Look-ups in named tables: a row name and a column name give one cell, copied from the table.

Table Poz
fields: Kevobo, Mok, Dus
Bafabo: [-8.388, -46.685, -32.967]
Bedenin: [-24.689, -75.792, -82.389]
Peko: [-73.756, -34.613, -6.068]
Ror: [-5.975, -41.135, 2.716]
Fel: [-62.340, -50.665, -25.856]
Mozo: [9.807, -24.366, -21.252]
Lafepo: [48.902, 81.086, 62.353]
Zovaku: [-25.528, -6.899, -21.452]

Mok of Fel is -50.665
Dus of Mozo is -21.252
Kevobo of Zovaku is -25.528
Dus of Lafepo is 62.353
Kevobo of Peko is -73.756
Dus of Bafabo is -32.967

Bab:
|  | Pime | Vov | Tavi |
|---|---|---|---|
| Tibige | 0.545 | 0.442 | 0.514 |
| Rorol | 0.342 | 0.649 | 0.686 |
| Suba | 0.281 | 0.681 | 0.610 |
| Zoz | 0.568 | 0.546 | 0.759 |
| Tobege | 0.453 | 0.634 | 0.817 |
| Pon | 0.729 | 0.284 | 0.616 |
| Vip | 0.336 | 0.378 | 0.022 |
| Vekis | 0.574 | 0.389 | 0.465 |
| Suto | 0.616 | 0.493 | 0.691 |

Vov of Zoz = 0.546
Vov of Tobege = 0.634
Pime of Pon = 0.729
Tavi of Vip = 0.022
Tavi of Tobege = 0.817
Tavi of Rorol = 0.686
Pime of Suto = 0.616
Tavi of Suto = 0.691
Pime of Vekis = 0.574
Vov of Vekis = 0.389
Pime of Tibige = 0.545
Vov of Pon = 0.284
Vov of Suto = 0.493

Table Roromu
columns: Zabizo, Zudu, Dolu, Num, Ton, Sogurag, Zegige, Daz
Gug: [55, 96, 21, 57, 92, 153, 68, 24]
Zubibik: [142, 65, 113, 57, 135, 105, 99, 99]
Vutapip: [82, 86, 70, 67, 133, 86, 228, 161]
Vud: [127, 83, 180, 64, 151, 147, 109, 112]
Pomu: [100, 129, 73, 58, 144, 54, 210, 106]
Lom: [139, 61, 120, 29, 153, 132, 98, 110]
Geleset: [120, 141, 26, 91, 139, 102, 182, 159]
Zaro: [109, 140, 56, 54, 130, 87, 147, 111]
Mutuf: [141, 51, 117, 67, 131, 104, 132, 99]
Gal: [143, 114, 107, 93, 105, 36, 204, 104]
Lotedo: [158, 60, 169, 73, 147, 69, 115, 111]
Rura: [47, 64, 38, 74, 59, 114, 64, 52]

Daz of Vud = 112
Zegige of Pomu = 210
Zabizo of Lom = 139
Num of Zubibik = 57
Zegige of Gug = 68
Daz of Geleset = 159
Zudu of Vutapip = 86
Dolu of Vud = 180
Sogurag of Lom = 132
Dolu of Gug = 21
Ton of Geleset = 139
Zabizo of Vud = 127
Sogurag of Pomu = 54
Row with the largest Ton: Lom

Pur =
	Vedibu	Mamil	Posifi	Botof	Doged
Dap	0.3	0.2	0.3	0.9	0.7
Nur	0.6	0.5	0.5	0.6	0.8
Misolu	0.7	0.6	0.5	0.8	0.4
Kuruba	0.5	0.7	0.8	0.6	0.7
Sobagu	0.5	0.6	0.6	0.6	0.5

Dap, Mamil -> 0.2
Sobagu, Vedibu -> 0.5
Misolu, Vedibu -> 0.7
Sobagu, Doged -> 0.5
Misolu, Doged -> 0.4
Sobagu, Botof -> 0.6
Sobagu, Posifi -> 0.6
Dap, Botof -> 0.9

Mototes =
columns: Ruz, Kogipar, Ruzu, Kib, Fot, Dobed, Dapa, Mokopus
Nove: [70, 38, 54, 44, 115, 70, 54, 50]
Rek: [51, 33, 31, 44, 115, 27, 47, 41]
Gik: [49, 47, 56, 50, 115, 58, 53, 56]
Nud: [8, 33, 30, 50, 115, 4, 55, 65]
Sifub: [104, 103, 46, 51, 115, 73, 33, 16]
Nekod: [51, 97, 47, 61, 115, 41, 35, 30]
Pofi: [63, 42, 30, 42, 115, 4, 33, 16]
Zuvufet: [86, 44, 35, 42, 115, 52, 43, 28]
Vel: [8, 204, 110, 114, 115, 16, 46, 97]
Zanit: [79, 76, 76, 54, 115, 93, 50, 48]
Som: [17, 82, 53, 63, 115, 32, 46, 54]
Roz: [54, 39, 35, 46, 115, 33, 46, 40]

Pofi, Mokopus -> 16
Rek, Dapa -> 47
Sifub, Fot -> 115
Vel, Fot -> 115
Nud, Dapa -> 55
Gik, Dobed -> 58
Sifub, Ruz -> 104
Pofi, Ruzu -> 30
Roz, Ruzu -> 35
Nove, Dobed -> 70
Vel, Kogipar -> 204
Nekod, Dobed -> 41
Pofi, Dapa -> 33
Nekod, Mokopus -> 30
Roz, Dobed -> 33

Table Nizan
	Norelo	Susu	Maviko	Mek
Lufitaz	5.41	5.71	5.14	3.73
Kib	4.44	4.54	5.03	5.03
Rila	2.00	4.08	6.70	4.89
Seridu	4.99	4.64	4.76	3.84
Potu	4.75	4.64	4.56	4.71
Nefugi	4.71	4.55	4.62	5.04
Pav	4.10	5.04	4.84	5.34
Megilem	3.64	5.69	4.84	3.68
Divu	4.73	4.49	4.68	4.58
Diz	4.18	3.57	4.95	0.04
Funete	7.74	3.93	8.20	6.76
Fam	4.49	4.79	5.11	3.96
Kuluted	6.61	8.20	5.91	5.38
Fonine	3.30	5.66	4.47	0.47

Maviko of Megilem is 4.84
Norelo of Funete is 7.74
Mek of Fam is 3.96
Maviko of Rila is 6.70
Maviko of Seridu is 4.76
Norelo of Pav is 4.10
Susu of Seridu is 4.64
Susu of Potu is 4.64
Which row has the largest Maviko? Funete

Vavef =
|  | Vugika | Todev | Pizazel | Nup | Tadibe | Lum | Tumudi | Dop |
|---|---|---|---|---|---|---|---|---|
| Veber | -0.1 | -2.2 | -6.0 | -1.1 | -1.4 | -1.6 | -1.9 | -1.3 |
| Keso | -4.8 | -2.2 | -9.0 | -3.1 | -1.1 | -0.7 | -1.4 | -4.7 |
| Gumis | 1.7 | -1.3 | -1.4 | -1.3 | -1.5 | -1.6 | -0.3 | 0.8 |
| Gugapel | -3.3 | -0.3 | -1.5 | -3.2 | -1.2 | -0.3 | -0.1 | -5.2 |
| Lugene | -5.4 | -0.1 | 9.8 | -3.6 | -1.9 | -1.3 | 1.1 | 0.6 |

Gugapel, Nup => -3.2
Veber, Lum => -1.6
Veber, Tadibe => -1.4
Gumis, Pizazel => -1.4
Gumis, Vugika => 1.7
Gugapel, Pizazel => -1.5
Gugapel, Dop => -5.2
Veber, Todev => -2.2
Gugapel, Tadibe => -1.2
Keso, Tadibe => -1.1
Gumis, Nup => -1.3
Lugene, Nup => -3.6
Lugene, Tadibe => -1.9
Gumis, Lum => -1.6
Lugene, Vugika => -5.4
Keso, Nup => -3.1
Keso, Pizazel => -9.0
Lugene, Lum => -1.3

Dorilu =
,Firebor,Bubof,Tul,Vuvel,Diru
Nuvug,5084,4957,5206,3749,5108
Moz,8459,4728,4024,5475,238
Ripaza,3926,4296,3034,521,2984
Dore,3616,3916,2474,5170,4800

What is the Firebor of Moz in Dorilu?
8459
What is the Bubof of Moz in Dorilu?
4728
What is the Tul of Ripaza in Dorilu?
3034
What is the Vuvel of Moz in Dorilu?
5475
What is the Tul of Dore in Dorilu?
2474
What is the Tul of Moz in Dorilu?
4024
What is the Vuvel of Ripaza in Dorilu?
521
What is the Bubof of Ripaza in Dorilu?
4296
What is the Tul of Nuvug in Dorilu?
5206
What is the Bubof of Nuvug in Dorilu?
4957
What is the Firebor of Nuvug in Dorilu?
5084
What is the Firebor of Dore in Dorilu?
3616
Row with the largest Bubof: Nuvug

Vel:
fields: Zab, Lusabo, Vepubi, Viv, Geg, Penipa, Dusomaf, Mikogas, Vap
Bor: [27, 123, 131, 109, 62, 100, 142, 113, 26]
Tosuf: [68, 132, 146, 153, 110, 127, 135, 112, 47]
Zusali: [57, 136, 105, 104, 103, 117, 66, 139, 111]
Ded: [194, 100, 72, 96, 122, 61, 43, 147, 179]
Zike: [201, 58, 122, 120, 151, 85, 110, 104, 172]
Kupem: [168, 64, 92, 96, 137, 91, 97, 98, 172]
Dol: [125, 136, 59, 111, 92, 115, 97, 92, 149]

What is the Viv of Zike in Vel?
120
What is the Vepubi of Ded in Vel?
72
What is the Vap of Bor in Vel?
26
What is the Vap of Tosuf in Vel?
47
What is the Mikogas of Dol in Vel?
92
What is the Viv of Zusali in Vel?
104
What is the Dusomaf of Tosuf in Vel?
135
What is the Vepubi of Zusali in Vel?
105
Row with the largest Geg: Zike

